Each row below holds a small network's activations on one input, seen along a few directions.
In each table, some parts of the input vary, and every possible input appears once, in random order.
A made-up example of a description, with smaller parts first: line(4) and (point or line(11) or (values(3) and ring(5))).
Shared parts are said once, and a part with two or three values counts as separate values.
In the rows, zero is written as 100.

Rows:
x1: [131,116,123,108,100,68,127,98,115,62,55,66,117,112,111,86,62,80,83,101]
x2: [126,87,78,163,121,100,44,37,105,92,111,82,98,26,118,99,174,73,102,86]
x3: [127,139,99,93,83,105,99,92,119,167,132,123,118,110,127,94,102,72,151,93]
x4: [104,140,104,90,71,137,94,114,93,132,161,152,138,99,101,105,116,100,118,124]
x5: [60,54,107,99,107,94,126,102,123,60,47,50,72,126,94,67,85,73,79,66]
x6: [95,64,88,82,152,81,141,99,116,116,74,55,28,151,104,113,84,109,114,75]
x7: [139,116,143,100,88,88,87,121,56,92,136,152,134,86,108,129,76,103,113,128]
x8: [81,113,67,73,57,136,94,127,101,133,130,120,68,103,106,88,129,128,90,120]
x9: [158,124,111,95,87,68,89,99,97,118,110,103,134,88,119,97,57,68,135,112]
x10: [53,69,82,88,136,103,128,122,76,96,85,69,67,137,67,126,97,138,101,96]
x11: [31,57,116,102,106,103,127,124,83,50,53,77,102,121,66,97,92,118,66,80]
x12: [92,106,61,56,70,104,96,89,147,160,113,103,57,101,124,65,101,102,116,96]
x13: [94,110,144,101,101,77,122,110,81,48,75,112,143,101,85,112,67,124,67,113]
x14: [109,104,75,150,121,133,27,66,88,74,118,138,125,37,70,121,159,113,64,109]
Question: The inputs of x6 and x10 match in every part but one. If x1 is changed in the same way as x6 into x10, which row does it become?
Answer: x13
Question: What is each input in this table made of?
Answer: values(2) and (point or ring(6))

Rows:
x15: [93,71,136,100,124,69,146,126,93,42,38,66,105,125,87,107,51,109,75,94]
x16: [106,111,61,140,89,131,25,57,105,110,127,129,102,31,101,95,179,100,79,100]
x17: [114,131,49,106,75,141,63,78,116,167,157,123,96,76,108,95,148,91,138,110]
x18: [73,47,121,110,164,83,143,122,99,17,23,50,92,125,66,115,70,119,51,88]
x19: [94,101,130,66,90,63,152,138,89,86,65,71,95,150,106,94,38,105,99,102]
x20: [154,145,123,136,67,114,42,80,67,102,165,174,175,36,105,119,120,85,116,132]
x21: [149,145,78,86,64,105,62,73,103,190,178,145,91,89,133,100,108,76,170,112]
x22: [173,171,114,116,55,103,58,76,84,147,179,162,160,60,130,108,106,68,152,132]
x23: [30,36,95,86,155,93,152,119,119,44,23,32,38,144,79,93,100,131,43,71]
x24: [28,51,89,62,126,100,165,122,131,97,46,45,31,169,89,82,85,120,84,65]
x25: [56,73,103,37,93,74,164,137,111,124,69,57,46,172,108,80,48,110,114,80]
x26: [129,118,100,155,99,126,27,71,84,73,130,146,168,22,87,111,148,84,79,114]
Question: What is each input in this table made of?
Answer: values(2) and ring(6)
Question: The inputs of x20 and x17 match in every part but the ring(6) part. If x15 is changed in the same way as x20 into x17, which row does it become?
Answer: x24
Question: Which other rows does x18 become when the values(2) part takes its other values? List them by row number.
Answer: x26
Question: Which other rows does x23 become when the values(2) part takes its other values? List them by row number.
Answer: x16
